Each row below holds a small network's activations on one input, seen along a few directions.
Each table varies a few parts of the input and shows all the possible inputs, shuffled.
Descriptions start from the smaller parts, as in this example, which fits no table here: one of 6 places along a line, together with either a single point or one of 9 places along a line or (one of 2 separate values, together with one of 5 places around a ring).
Shared parts are said once, and a part with two or three values counts as separate values.
In the rows, zero is written as 128.

Other details of the inputs shift rows strongly along two fixed directions, in all tables alike. That doesn't count.

Rows:
r1: [82,178,101,107,75,119,173,137,111,106,97,131]
r2: [84,172,106,112,65,126,162,143,103,106,100,131]
r3: [157,80,132,104,180,134,90,151,127,145,131,109]
r4: [190,71,187,137,152,128,137,94,153,137,226,60]
r5: [97,159,114,133,92,120,158,117,125,115,118,160]
r6: [114,137,99,125,140,146,103,157,116,126,95,161]
r7: [148,146,165,171,80,132,155,76,163,133,197,87]
r8: [162,89,129,123,189,122,93,127,139,158,125,132]
r9: [86,182,110,128,56,117,151,111,129,119,97,138]
r10: [144,145,162,155,70,138,153,87,161,117,191,86]
r11: [137,127,116,128,149,133,118,149,108,128,113,148]
r12: [109,139,100,119,122,116,140,137,124,117,98,175]
r13: [124,158,144,138,64,124,170,97,154,120,184,77]
r14: [86,127,155,140,140,93,116,148,133,78,31,148]
r15: [123,122,115,118,139,118,125,135,111,130,90,157]
r16: [112,134,119,132,128,132,120,133,98,132,87,157]
r17: [125,129,110,118,138,140,112,159,97,122,88,158]
r18: [97,167,217,183,28,88,177,54,208,69,158,60]
r19: [99,161,114,136,88,123,146,109,142,123,123,144]
r20: [137,117,127,135,145,144,96,137,120,143,107,136]
r21: [111,143,109,114,126,135,108,151,105,132,99,127]
r22: [144,105,115,113,149,120,105,133,143,137,103,142]
r23: [111,170,113,141,83,132,140,126,128,120,123,129]
r24: [119,129,106,110,142,126,128,157,103,127,106,136]
r25: [104,136,100,100,132,134,124,150,125,120,101,139]
r26: [76,180,95,124,72,135,146,140,114,112,110,132]
r27: [101,176,115,132,85,128,142,129,119,127,125,114]
r28: [169,61,139,108,213,135,95,153,126,142,154,128]
r29: [115,146,113,120,134,128,128,150,97,130,112,133]
r30: [140,98,127,137,180,140,86,130,129,151,123,148]
r31: [181,82,181,137,147,133,131,92,180,138,237,67]
r32: [147,132,157,144,99,128,153,95,153,131,200,65]
r33: [101,167,124,148,87,122,155,112,114,128,117,142]
r34: [182,71,145,137,214,137,86,140,118,157,135,137]
r35: [130,119,114,122,159,117,122,136,113,139,99,156]
r36: [122,119,113,93,141,130,116,149,126,128,99,120]
r37: [112,141,105,128,130,139,126,152,106,116,102,168]
r38: [114,135,93,120,129,124,119,139,136,124,92,167]
r39: [160,87,141,135,179,141,96,139,108,143,121,142]
r40: [104,148,96,116,123,126,134,157,92,126,95,138]
r41: [138,114,131,120,135,135,113,133,125,136,139,98]
r42: [167,96,156,147,167,130,105,103,147,158,163,109]
r43: [105,145,127,145,112,133,142,117,117,126,125,154]
r44: [92,181,87,125,71,112,152,128,133,119,82,153]
r45: [123,156,159,142,66,125,173,94,135,115,183,86]
r46: [178,61,150,130,213,139,67,125,133,164,131,125]
r47: [99,141,97,113,130,134,128,161,95,119,99,151]
r48: [123,126,105,99,148,127,120,150,124,131,102,123]
r49: [99,150,100,118,128,140,114,154,108,129,100,144]
r50: [139,147,161,147,52,105,192,68,169,109,188,101]
r51: [129,144,159,148,91,131,169,95,145,116,203,96]
r52: [154,93,132,139,182,147,82,139,130,148,131,144]
r53: [167,61,138,97,214,131,102,149,132,138,145,128]
r54: [209,71,189,150,153,107,152,68,188,143,234,83]
r55: [169,73,143,137,205,142,90,140,122,148,141,150]
r56: [114,125,109,92,136,125,131,154,107,117,91,136]
Description of these inputs: one of 2 separate values, together with either a single point or (one of 3 separate values, together with one of 9 places along a line).
- Changing only the choice among 2 separate values turns r1 into r48. The same change can be made to r2. Which row results? => r3
- Changing only the choice among 2 separate values turns r10 into r17. The same change can be made to r8. Which row results? => r35
- Change only the choice among 2 separate values in r53. List by row number the other rows that result. => r25
- Change only the choice among 3 separate values in r38. List by row number the other rows that result. => r22, r44
- Change only the place on the line of 9 in r51. List by row number the other rows that result. => r5, r12, r28, r37, r43, r47, r53, r55
- Change only the choice among 2 separate values in r52. List by row number the other rows that result. => r55
- Change only the choice among 3 separate values in r23. List by row number the other rows that result. => r6, r10

Rows:
r57: [136,117,138,131,132,131,122,116,144,137,140,117]
r58: [134,115,119,122,151,126,109,131,131,140,120,135]
r59: [144,115,117,118,150,123,115,135,124,139,108,139]
r60: [113,141,120,133,114,132,131,134,131,115,124,143]
r61: [119,141,130,124,97,118,143,117,136,122,133,107]
r62: [144,111,135,125,135,122,134,121,132,126,140,130]
r63: [146,98,139,121,159,131,112,144,133,122,133,119]
r64: [136,112,134,128,139,132,126,124,131,128,133,138]
r65: [140,122,144,130,128,128,122,118,144,130,145,108]
r66: [107,157,128,137,98,119,153,116,130,123,133,125]
r67: [141,121,140,139,143,121,132,112,137,136,152,122]
r68: [165,99,121,120,173,152,109,134,120,161,181,118]
r69: [111,135,127,118,110,128,142,133,124,113,115,126]
r70: [137,113,137,135,149,123,121,122,131,139,140,128]
r71: [107,157,130,133,96,117,155,119,128,120,130,119]
r72: [122,145,129,131,103,121,145,112,145,129,141,117]
r73: [118,142,122,129,111,129,124,134,133,122,117,122]
r74: [141,123,129,129,135,124,129,115,145,137,143,122]
r75: [152,98,129,124,163,126,105,129,134,146,129,131]
r76: [99,127,40,65,186,149,73,226,41,142,23,180]
r77: [124,131,123,126,123,123,126,124,136,133,128,124]
r78: [123,126,128,117,122,120,140,131,129,117,129,119]
r79: [135,119,131,130,135,132,118,119,138,137,131,127]
r80: [110,158,131,144,95,128,142,115,121,121,123,135]
r81: [124,135,122,128,108,128,130,124,124,130,109,136]
r82: [117,137,119,115,119,121,145,137,126,115,116,125]
r83: [119,139,133,135,116,127,134,135,122,116,120,117]
r84: [145,107,137,127,146,123,128,119,138,130,150,129]
r85: [125,130,133,130,127,133,129,125,136,123,134,136]
r86: [140,97,137,117,162,133,114,137,132,130,130,126]
r87: [132,128,128,123,126,121,131,124,140,131,133,115]
r88: [144,117,134,131,144,119,130,127,121,136,125,134]
r89: [127,122,133,132,140,121,125,124,128,134,135,125]
r90: [116,145,129,128,97,119,143,116,140,125,136,112]
r91: [117,141,135,139,103,131,142,121,143,113,147,123]
r92: [139,99,132,123,163,135,111,133,131,133,129,141]
r93: [113,137,133,128,114,127,138,129,118,121,114,120]
r94: [124,105,63,75,212,153,65,212,61,157,61,170]
r95: [135,126,126,136,128,132,117,128,136,130,126,131]
r96: [147,106,129,114,156,121,116,135,133,135,126,114]
r97: [130,113,131,121,150,119,119,137,118,131,120,120]
r98: [137,109,126,129,160,123,111,133,117,141,119,141]
r99: [135,128,137,144,122,128,128,126,122,125,127,131]
r100: [105,153,121,130,92,123,153,116,134,115,134,134]
r101: [131,117,136,126,156,130,108,140,119,132,115,128]
r102: [126,136,118,122,115,120,147,129,124,119,119,142]
r103: [115,159,123,133,83,127,141,117,128,120,114,131]
r104: [159,99,124,116,170,151,109,138,120,158,181,111]
r105: [147,111,149,130,145,118,135,122,136,132,148,103]
r106: [125,144,127,132,93,120,145,111,134,126,132,124]
r107: [127,124,138,131,131,119,132,124,129,130,138,116]
r108: [140,113,146,139,147,130,118,129,134,128,142,113]
r109: [146,113,131,125,148,124,133,123,137,129,142,134]
r110: [53,222,42,116,43,148,163,162,66,120,70,173]
r111: [137,115,145,125,141,129,124,128,138,122,145,119]
r112: [148,111,146,130,136,130,127,123,134,126,139,130]
r113: [125,125,131,122,124,122,137,126,134,120,138,121]
r114: [134,120,121,130,145,133,104,136,132,133,119,136]
r115: [128,126,140,122,122,128,134,130,134,115,133,115]
r116: [99,157,130,140,91,129,148,115,125,121,124,128]
r117: [109,146,127,135,121,131,127,131,120,125,113,135]
r118: [139,118,135,133,137,119,128,123,120,134,129,131]
r119: [117,140,123,128,117,131,131,132,125,119,115,147]
r120: [135,118,135,128,123,129,135,121,128,123,130,134]
r121: [114,150,124,136,89,129,142,111,134,126,124,130]
r122: [138,124,139,133,131,131,120,116,145,132,144,115]
r123: [127,138,152,136,109,125,142,115,133,119,142,103]
r124: [126,121,127,123,135,125,130,129,134,126,135,131]
r125: [145,112,140,128,139,128,116,129,140,127,136,105]
r126: [138,119,140,145,144,131,116,125,133,131,141,127]
r127: [132,122,130,134,131,131,123,132,133,121,133,139]
r128: [137,109,124,118,162,126,121,136,132,131,129,135]
r129: [148,107,137,132,160,130,107,134,114,136,116,138]
r130: [127,126,135,130,125,130,130,133,136,114,138,122]
r131: [134,123,130,133,135,132,114,131,141,132,131,124]
r132: [118,143,124,121,111,128,128,132,128,121,109,119]
r133: [105,149,129,131,92,130,151,116,135,114,133,129]
r134: [136,131,130,136,113,127,125,123,133,126,127,127]
r135: [107,159,124,149,91,129,143,122,121,117,120,135]
r136: [126,125,136,127,137,131,123,130,136,124,135,131]
r137: [116,143,128,139,125,130,124,126,121,127,119,138]
r138: [137,124,122,126,135,125,126,125,135,138,124,133]
r139: [110,153,64,99,126,150,121,179,65,142,74,172]
r140: [109,161,120,136,86,130,139,117,131,122,117,133]
r141: [127,134,143,146,111,128,141,106,130,129,142,124]
r142: [133,121,137,128,124,129,126,118,140,130,137,111]
r143: [132,121,142,141,135,130,127,114,131,134,140,126]
r144: [117,148,128,137,88,128,147,124,129,110,128,135]
r145: [147,107,146,124,137,127,123,119,143,132,142,101]
r146: [127,136,126,132,124,132,120,121,137,131,127,129]
r147: [127,123,144,134,128,127,131,119,129,128,137,115]
r148: [112,144,125,141,118,130,127,132,123,122,119,133]
r149: [121,135,129,135,115,128,134,126,112,128,108,140]
r150: [129,128,124,125,133,126,139,123,137,125,137,134]
r151: [134,118,131,119,140,122,133,130,136,124,138,122]
r152: [140,123,133,137,140,122,135,118,128,135,137,130]
- What is each input in this table made of? => one of 6 places along a line, together with either a single point or (one of 3 separate values, together with one of 5 places along a line)
- Changing only the place on the line of 6 turns r110 into r139. The same change can be made to r64. Which row results? => r120
- Changing only the place on the line of 6 turns r74 into r72. The same change can be made to r137. Which row results? => r117
- Change only the choice among 3 separate values in r70. List by row number the other rows that result. => r58, r100
- Change only the place on the line of 6 in r100. List by row number the other rows that result. => r62, r78, r84, r113, r124
- Change only the choice among 3 separate values in r108. List by row number the other rows that result. => r73, r130
- Start at r99 and move only the place on the line of 6, one step at a time. The first step leads to r135. Which rows follow, in order? => r126, r148, r108, r83

Rows:
r153: [158,99,108,125,190,138,95,142,118,157,124,164]
r154: [52,172,81,106,108,123,116,176,99,98,21,164]
r155: [76,176,102,113,65,111,167,133,116,95,73,154]
r156: [142,126,149,148,116,138,130,112,131,130,158,123]
r157: [156,108,148,148,148,136,119,120,130,138,159,125]
r158: [111,188,100,101,32,151,203,121,110,127,221,64]
r159: [177,57,171,122,198,112,115,115,153,136,163,106]
r160: [139,141,135,148,92,136,151,90,147,136,178,129]
r161: [152,94,124,122,190,127,81,149,117,149,98,135]
r162: [113,148,154,137,70,120,155,103,164,100,148,97]
r163: [151,92,125,117,184,133,81,150,119,146,93,133]
r164: [116,123,108,126,168,141,92,162,93,135,80,164]
r165: [153,101,157,133,152,118,122,119,161,123,155,102]
r166: [80,164,98,121,110,126,117,156,98,127,52,145]
r167: [142,115,149,129,126,105,152,110,146,116,146,119]
r168: [130,143,139,151,101,133,153,90,145,137,178,125]
- What is each input in this table made of? => either a single point or (one of 3 separate values, together with one of 5 places along a line)
- Change only the choice among 3 separate values in r168. List by row number the other rows that result. => r153, r160
